bero: [178 110 183  97]
Kif: [173 109 178 110]
buse: [130 124 122 118]
zil: [ 87 143 113 154]
dube: [142  75 113 149]
bevim: [133 116 128 129]
gefo: [178 110 113  95]
Kekid: [158  75 113 149]
mer: [150  47 107 155]
Rud: [129 112 118 140]
buse?
[130 124 122 118]
Kekid?
[158  75 113 149]
size: [173 109 178]
3
size: [ 87 143 113 154]
4
gefo?
[178 110 113  95]
Rud?
[129 112 118 140]

Piga: [115  99 117 130 152]
gures: [128  65 153  94 216]
Lipob: [128 123 127 121 119]
gurir: [127 129 103  85 179]
size: [115  99 117 130]
4
size: [128 123 127 121]
4

malop: [ 93 160 142  57  98  90 114 176 153 183  76 109 117 129 109  93 164 111
 130 164 141 140 144  62 153  80 151 116 146 147  83 169 123 112 101 150
 141 128 115 100 110 167  93 117 135 125 155 127 139 103  96 146  87]
Fanu: [188 134 111 152  71 147 100 168 164 123 133 130 107 126 131  89 135  91
 207 111 107 166  85 148 170 107 140 166 167 129 150 155  98 158 162 136
 184 140 111 150  75 160 126 148 154 127 134 121 134 100 119  80 154]
Safub: [ 81 174 169 155 161  70 139 145 144 115 146 130 140 123 138 129 119 137
 151 116 133 190 119 127 126 108 154 149 162 153 144  79 140 167 148 171
 166  76 156 125 118 121 122 107  96 127  66 196  83 113 149 170 158]
pupo: [ 87 117 147  70 204 160 116 181 107 119 144 103 180 160 136 154 149 121
 152 154  99 125 154 164 113  85 112  87  96 101  66 146 100  88 157 156
 132 121 118 119 104 155 101 105 145 170 156 100 174 135 145 139 115]
rosam: [172 129 142 151  86 105 108 114 168 165 113 123 120  93  97 137 130 133
  93 106 152 141 156 113 148  98 144 124 154  95  70 143 104  58 103 156
 126 134 138 147 139 124  81 141 172 128 189 136 176 122 120  56  84]
zod: [156 132 144 135 152  94 145 128 136  86 140  66 145 160 181 179 128 187
 144 140  91  84 130 139  97 107 103 137 121 100 115 140  94  68  78 116
 131 116  93 168 125 106 166  75 175 136 128 123 111 172 155 153 107]
zotep: [120 133 143 170 119 129 124 120  76  99 119 158 143 139 132 137 137 143
 137 164 100 151  96 150  95 167 138 120 112 149 166 111 130 171  97 141
 101 119 117 129 116 238 195 137 150 134  96 168 135 108 166  97 179]
size: [ 81 174 169 155 161  70 139 145 144 115 146 130 140 123 138 129 119 137
 151 116 133 190]
22
malop?
[ 93 160 142  57  98  90 114 176 153 183  76 109 117 129 109  93 164 111
 130 164 141 140 144  62 153  80 151 116 146 147  83 169 123 112 101 150
 141 128 115 100 110 167  93 117 135 125 155 127 139 103  96 146  87]
size: [ 87 117 147  70 204 160 116 181 107 119 144 103 180 160 136 154 149 121
 152 154  99 125 154 164 113  85 112  87  96 101  66 146 100  88 157 156
 132 121 118 119 104 155 101 105 145 170 156 100 174 135 145 139 115]
53
size: [188 134 111 152  71 147 100 168 164 123 133 130 107 126 131  89 135  91
 207 111 107 166  85 148 170 107 140 166 167 129 150 155  98 158 162 136
 184 140 111 150  75 160 126 148 154 127 134 121 134 100 119  80 154]
53

pilop: [149 113 142 163 143  84  95  83 152 124 118 229  99  43 121 104  72  60
  63 196 135 144 123  78 142 141 209  70 138  85  96 148 133]
kan: [128 129 150 163 118 109 103  99 158 109 131 211  98  75 111 140  95  87
  80 174 122 116 150  54 128 130 172  96 128  70 110 120 134]
Lunad: [143 114 140 144 140 100 106 109 136 127 121 176 118  87 125 110  96  88
  93 165 133 135 123 107 142 133 168  97 136 106 109 140 129]
pil: [138 112 152 141 135 106 102 127 128 118 128 152 125 113 121 123 107  99
 102 156 126 116 136 104 146 120 134 112 136  99 111 124 124]
pil?
[138 112 152 141 135 106 102 127 128 118 128 152 125 113 121 123 107  99
 102 156 126 116 136 104 146 120 134 112 136  99 111 124 124]
kan?
[128 129 150 163 118 109 103  99 158 109 131 211  98  75 111 140  95  87
  80 174 122 116 150  54 128 130 172  96 128  70 110 120 134]
size: [138 112 152 141 135 106 102 127 128 118 128 152 125 113 121 123 107  99
 102 156 126 116 136 104 146 120 134]
27
size: [143 114 140 144 140]
5
Lunad?
[143 114 140 144 140 100 106 109 136 127 121 176 118  87 125 110  96  88
  93 165 133 135 123 107 142 133 168  97 136 106 109 140 129]

pogim: [130 155 120 159 112  89 105 181 103 151 118 166 120 121  94 124 184 115
 101 136 161 132 141 111 177 119 124 173 122  72  69 108 109 155 118 126
 150 115 132  61  65 120  89  96 158 135]
nud: [ 94 151 129 144 103 148  95  98  98 148 118 147 108 142 108 105 117 175
 118 121  86 157 161  90 120 132 132 140 156 111 124 118 134 111 146 121
 105 149 136 153 125  79 135 144 150 126]
tal: [ 98 150 130 143 109 150  99  97 103 146 120 144 111 143 112 108 114 173
 122 123  87 156 160  95 118 134 133 138 156 118 129 123 136 111 146 123
 106 150 136 157 131  85 138 145 147 127]
Gudi: [170 109 134 118 160 113 169 166 165 114 145 115 155 119 156 158 147  85
 145 141 178 105 100 174 143 130 130 121 104 150 139 144 128 152 116 141
 158 112 126 108 137 184 127 117 112 136]
vid: [170 109 134 118 160 113 169 166 165 114 145 115 155 119 156 158 147  85
 145 141 178 105 100 174 143 130 130 121 104 150 139 144 128 152 116 141
 158 112 126 108 137 184 127 118 112 136]
sata: [166 134 132 143 148  96 150 194 146 135 139 145 149 122 132 153 181  90
 129 148 193 116 117 158 174 128 131 154 110 116 104 133 120 168 116 142
 169 112 133  75 101 172 107 104 137 143]
naso: [118  85 130  82 142 169 148  52 151  90 132  71 129 127 163 123  49 134
 154 111  77 115 104 141  57 131 124  62 126 190 195 146 143  84 131 121
  91 136 114 202 199 130 169 158  83 110]
namuk: [131 166 122 169 110  86 101 193 100 160 118 178 121 125  89 125 197 120
  99 140 168 138 149 108 189 121 126 186 127  64  61 107 109 162 122 129
 157 118 137  54  57 119  85  95 167 141]
zul: [105 103 130  96 131 172 133  51 136 104 128  88 121 135 150 116  56 154
 147 111  68 129 122 124  65 134 128  79 140 177 184 141 144  85 139 121
  88 144 120 203 188 111 166 161  98 113]
naso?
[118  85 130  82 142 169 148  52 151  90 132  71 129 127 163 123  49 134
 154 111  77 115 104 141  57 131 124  62 126 190 195 146 143  84 131 121
  91 136 114 202 199 130 169 158  83 110]
nud?
[ 94 151 129 144 103 148  95  98  98 148 118 147 108 142 108 105 117 175
 118 121  86 157 161  90 120 132 132 140 156 111 124 118 134 111 146 121
 105 149 136 153 125  79 135 144 150 126]

rad: [ 71 142 165 146 100 158 122 121 125 137 120 121 160 168 134 139 149 117
 149  76 170  83 133 121 120 122 191  66]
vum: [173  91  93 140 136  88 120 119 124 129 153 120  75  92 139 136  96 115
  93 173  82 171 133 118 121 122  69 158]
mufi: [ 88 151 166  97 135 167 157 155 142  92  96  84 165 163  92  89 158 160
 176  85 174  86 103 154 145 164 160  75]
dami: [142  98 156  60 175 157 177 203 200  68  41  61 110 117  67  66 124 195
 170 130 115 103  68 192 189 192 137 140]
mubos: [ 88 167 153 142  91 178 116 109 104 162 150 129 180 170 147 137 151 113
 131  87 188  86 145 110 126 102 161  74]
Sumu: [172  73  94 130 141  96 126 124 115 119 137 129  84  78 115 120 108 139
 100 197  81 172 115 126 127 116 107 184]
begig: [145 125 148  84 173 156 206 205 174  88  71  69 117 115  71  84 111 186
 169 164 101 128  93 186 178 194 133 159]
size: [145 125]
2
vum?
[173  91  93 140 136  88 120 119 124 129 153 120  75  92 139 136  96 115
  93 173  82 171 133 118 121 122  69 158]
mufi?
[ 88 151 166  97 135 167 157 155 142  92  96  84 165 163  92  89 158 160
 176  85 174  86 103 154 145 164 160  75]
mubos?
[ 88 167 153 142  91 178 116 109 104 162 150 129 180 170 147 137 151 113
 131  87 188  86 145 110 126 102 161  74]
size: [ 71 142 165 146 100 158 122 121 125]
9
size: [142  98 156  60 175 157 177 203 200  68  41  61 110 117  67  66 124 195
 170 130 115 103  68 192 189 192 137 140]
28
Sumu?
[172  73  94 130 141  96 126 124 115 119 137 129  84  78 115 120 108 139
 100 197  81 172 115 126 127 116 107 184]

poger: [100 117 111 165 116 141  74 167 201 172 136 133 134 119]
zum: [143 129 142 132 123 120 151 140 119 159 105 128  89 121]
Mol: [ 82 105 102 180  82 145  63 182 221 189 154 169  72 113]
pup: [144 136 133 116 147 124 143 111 106 113 127 112 155 129]
niz: [143 129 142 132 123 120 151 116 102 134 142 137 116 120]
koba: [100 117 111 165 116 141  74 167 201 172 136 141 103 120]
size: [100 117]
2
size: [100 117 111 165 116 141  74 167 201 172 136 141 103]
13
size: [144 136 133 116 147 124 143 111 106 113 127 112 155 129]
14
pup?
[144 136 133 116 147 124 143 111 106 113 127 112 155 129]

rasor: [ 77 156  65 211]
boz: [ 40 153  93 216]
mulo: [121  50 159 132]
guko: [ 68  36 118 163]
tero: [102  25 108 175]
Zed: [201 107 147  67]
kada: [205 121 154  78]
lon: [ 92  45 146 148]
tabe: [ 83  51 140 142]
lam: [156  83 171 104]
Labal: [ 61 150  70 220]
lon?
[ 92  45 146 148]
mulo?
[121  50 159 132]
kada?
[205 121 154  78]

